Each row below holds a small network's activations on one input, seen along a few directions.
Each table varies a few parts of the input and shows all the possible inputs, shuffled.
Descriptions start from the smaller parts, as in this example, which fits no table here: line(4) and (point or line(11) or (values(3) and ring(5))).
Shared parts are said once, and a part with two or three values counts as separate values.
In the rows, 128 means zero.

A family of inputs:
r1: [149 133 119 133 152 145 157 140  99 112 108 205 141]
r2: [103 110 140  97 100 100  32 131 106 165 151  92 141]
r3: [136 134 174 152 138 134 169 119 150 156 125 125 120]
r4: [147 140 110 164 135 111 153 143 162 118 139 149  99]
r5: [103 145 122 132 105 100  65 108  75 131 148  77 171]
r6: [147 126 108 110 179 161 167 122 109 140 108 169 103]
r7: [128 133 177 164 110 122 155 141 131 129 107 154 140]
r8: [128 128 167 139 136 140 166 122 143 159 107 114 102]
r9: [105 133 119 145 134 147 157 109 172 104 124 168 124]
r10: [160 130 109 156 146 127 157 140 168 124 146 127  97]
r11: [134 115 164 133 119 151 156 138 130 144  88 108 114]
r12: [134 108 117  84  69  86  89 119 114 150 176  88 158]
r13: [150 124 102 144 143 133 153 143 160 126 128 117  80]
r14: [ 95 163 144 114  99 126  63 124  68 127 170  75 149]
r15: [ 94 104 126  80 111  76  73 159 121 154 166  83 156]
r16: [121 127 159 125 133 109  31 108  78 116 149  74 155]
r17: [127 108 121  92  82  50  84  93  97 116 144  89 146]
r18: [115 105 109 120 126 180 149 124 158  96  95 130 118]
r19: [119 123 118 138 146 163 161 106 179 109 131 146 122]
r20: [144 142 116 130 169 140 166 123 112 133 119 200 122]
r21: [109 117 112 126 144 169 158 109 171 111 114 136 105]
r22: [110 124 122 148 117 152 147 127 159  83 113 174 144]
r23: [156 132 115 122 182 156 170 120 118 137 126 179 120]
r24: [123 143 174 161 126 118 165 122 144 150 118 148 122]
r25: [121 166 146  78 114 106  35 137 112 152 137  81 163]
r26: [152 131 114 168 118 117 142 161 149  97 129 154 118]
r27: [ 94 142 102 114  92  75  93 127  87 137 147  79 175]
r28: [153 114 106 104 162 173 158 138  95 125  90 163 115]
r29: [156 112  99 138 126 145 143 159 146 110 110 110  92]
What is each input in this table made of? -> ring(9) or (values(4) and line(5))
What sort of input is r1? -> values(4) and line(5)

A family of inputs:
r30: [ 79 132 210 129  86 118  83 101 141 156 139  45 159]
r31: [115 112 109 214 110 134 221 151 195  94  94 200 115]
r32: [151 131 106 139 221 204 191 118 135 135  96 207  85]
r33: [136 132  82  74 116  88  32 148  62 119 176 108 174]
r34: [164 154 129 184 127 169 219 122 206  80 121 173  92]
r35: [119 166 179 105 118  93  49 134  45 162 134 115 178]
r36: [ 92 101  81  82  77  99  53 113 167  97 167  39 135]
r37: [165  96 129 149 150 176 231 167 202 143  76 135  49]
r38: [104 120  48  43 113 127  33 114  79 102 146  85 165]
r39: [126 133 152 129  77  38  95 115 126 164 180  54 136]
r40: [ 85 149 190  92 118 151  69 104  45 160 125  96 177]
r41: [140 152 129  92 119  65  82 121  32 167 163  99 170]
r42: [172  75 116 119 198 197 211 146 123 152  51 190  68]
r43: [146 149 120 168 172 185 213 141 211 125 121 152  66]
r44: [112 101  98 179 166 146 206 136 116  90  69 252 134]
r45: [109 148 198 141  80  65  64 127 140 161 149  67 152]
r46: [121 112 113 112  75  63  51 142 150 117 198  63 137]
r47: [166 141 117 152 180 184 201 103 130  82  98 226 111]
What is each input in this table made of? -> values(2) and (line(4) or line(5))
Which other rows agree with r43 in the values(2) part? List them by row number. -> r30, r31, r34, r36, r37, r39, r45, r46

A family of inputs:
r48: [124 134 155 173 116 129 160 127 152 117 108 141 123]
r49: [141 112 125 138 123 147 155 151 166 132 116 105  91]
r50: [ 94 117 151 110  54  54  61 120 142 147 172  34 155]
r51: [127 120  95 142 123 144 148 128 181  96 133 124 106]
r52: [136 138 105 118 141 127 139 140 106 122 130 186 147]
r53: [126 137 142 131 139 145 147 118  89 125 106 169 149]
r54: [110 146 129  85 107  84   9 122  40 140 164  65 178]
r55: [133 139 155 112 161 158 138 120 105 154 117 153 130]
r56: [127 136 161 161 143 134 160 121 161 150 122 116 101]
r57: [149 112 116  95 153 155 134 136 110 138 105 138 113]
r58: [144 130 120 166 122 107 156 135 161 109 140 151 116]
r59: [126 116  82 104 154 152 128 117 123 106 124 156 128]
What is each input in this table made of? -> values(2) and (point or ring(5))

A family of inputs:
r60: [122 151 143 109 141 138 117 122  74 152 128 134 152]
r61: [136 142 133 110 151 142  96 130  80 134 129 131 143]
r62: [137 124 111  86 151 127 102 111  82 137 125 130 137]
r63: [154 116 113 138 140 143 174 140 155 125 123 139  94]
r64: [101 125 149 108  62  57  42 142 126 151 169  37 156]
r65: [119 123  82  97 143 118  92 116  94 109 145 152 150]
r66: [135 111 101 134 127 153 165 141 165 101 113 142 107]
r67: [129 138 145 159 140 148 182 136 155 143 112 142 110]
r68: [124 125 174 165 139 131 176 119 154 139  97 165 118]
r69: [145 130  83 145 127 135 164 141 172  93 136 158 110]
r70: [131 147 170 124 133 125 116 116  68 144 122 153 161]
r71: [102 117 157 172  57  80 116 123 215 122 162  31 110]
r72: [134 121 140 147 148 156 156 132 168 128 110 148  99]
r73: [122 122  93  96 135 138  94 122  83 114 121 130 146]
What is each input in this table made of? -> values(2) and (point or line(6))
The inputs of r69 and r65 match in every part but the values(2) part. If r68 is changed in the same way as r69 into r65, which row does it become? -> r70
Which other rows does r64 become when the values(2) part takes its other values? List them by row number. -> r71

A family of inputs:
r74: [ 88 137 170 134  77 103  75 121 113 121 133 110 180]
r75: [127 148 143 165 167 186 175 120 142 107  95 171 112]
r76: [118 156 150 113 120 100  69 133  44 145 138 143 185]
r77: [125 129 109 138  87  63  94 126 129 120 171  68 133]
r78: [147 108 110 114 120 121 109 156 152 142 136  51  85]
r79: [150 128 150 154 164 168 177 121 120 124  90 191 100]
r80: [142 122 167 129 122 132 119 147 136 173 122  54  92]
r81: [152 115  92 142 166 183 165 125 141  82 114 178 110]
r82: [137 131  86 154 160 180 165 125 159  83 114 171 106]
r83: [122 142  94  96 117  91  59 142  61 115 152 140 177]
r84: [129 125  89 160 142 149 188 140 187 107 113 165 101]
r85: [141 130 148 158 176 185 176 120 126 103  90 177 115]
r86: [171 132 153 145 156 144 202 128 133 140  91 187 109]
r87: [120 143 147 168 147 162 198 134 167 135  98 165 109]
r88: [149 128 154 145 142 138 220 136 151 142 109 185 107]
r89: [139 107  98 150 137 139 202 144 183 125 125 177 104]
r90: [ 95 122 173 107 109 126  89 102 142 145 136  95 148]
r91: [128 121 153 166 147 141 211 139 170 147 102 176 108]
r92: [180 116  97 133 149 137 192 133 150 116 111 188 103]
r93: [ 87 130 160 125  84 104  96  92 111 130 136  87 167]
r94: [129 136 181 137 113  92  96 126 143 167 156  78 122]
r95: [ 92 116 102 109  81  96  86 103 127 100 152  85 159]
r96: [126 136 119 147  80  62  74 156 131 111 166  90 145]
r97: [113  94 102  84 114 154 101 132 149 121 116  69 111]
r98: [108 108 159  99 118 165 112 123 134 152 102  71 118]
r99: [ 93 123 112 116  74  94  66 131 129  91 147 107 172]
r100: [142 114  85  64 156 148  93 141  81 145 123 103 119]
r101: [122 135  85  88 125  92  79 114  58 124 156 119 165]
r102: [120 144 168 155  89  72 104 116 112 151 156  70 142]
r103: [117 149 142 104 128 101  90 105  41 155 142 122 174]
r104: [101 108 114  92 105 116  79 111 157 114 151  92 141]
r105: [158 111  98 138 136 127 210 140 171 115 124 186  99]
r106: [129 140  86 153 144 173 172 132 173  98 121 166 105]
r107: [122 151 177 164  81  72  83 146 115 141 152  93 154]
r108: [117 155 143 170 154 175 182 126 159 121  98 165 109]
r109: [130 128  96  70 149 111  72 123  87 138 156 126 147]
r110: [158 110  93 146 158 157 167 126 141  97 106 191  92]
r111: [134 121 122 122 111  82  86 136 159 135 170  75 114]
r112: [138 128 141  79 160 158 104 134  65 176 109 106 126]
r113: [125 142 153  86 152 121  82 114  70 169 142 129 154]
What is each input in this table made of? -> values(2) and (ring(8) or (values(3) and line(4)))
The inputs of r99 and r74 match in every part but the values(2) part. If r77 is changed in the same way as r99 into r74, which row does it become? -> r102
The inputs of r81 and r85 match in every part but the values(2) part. If r101 is changed in the same way as r81 into r85, which row does it become? -> r103
Which other rows does r80 become when the line(4) part takes its other values? List them by row number. -> r94, r102, r107
Which other rows does r109 become when the values(3) part takes its other values? List them by row number. -> r104, r111
Which other rows does r94 become when the values(3) part takes its other values? List them by row number. -> r90, r113
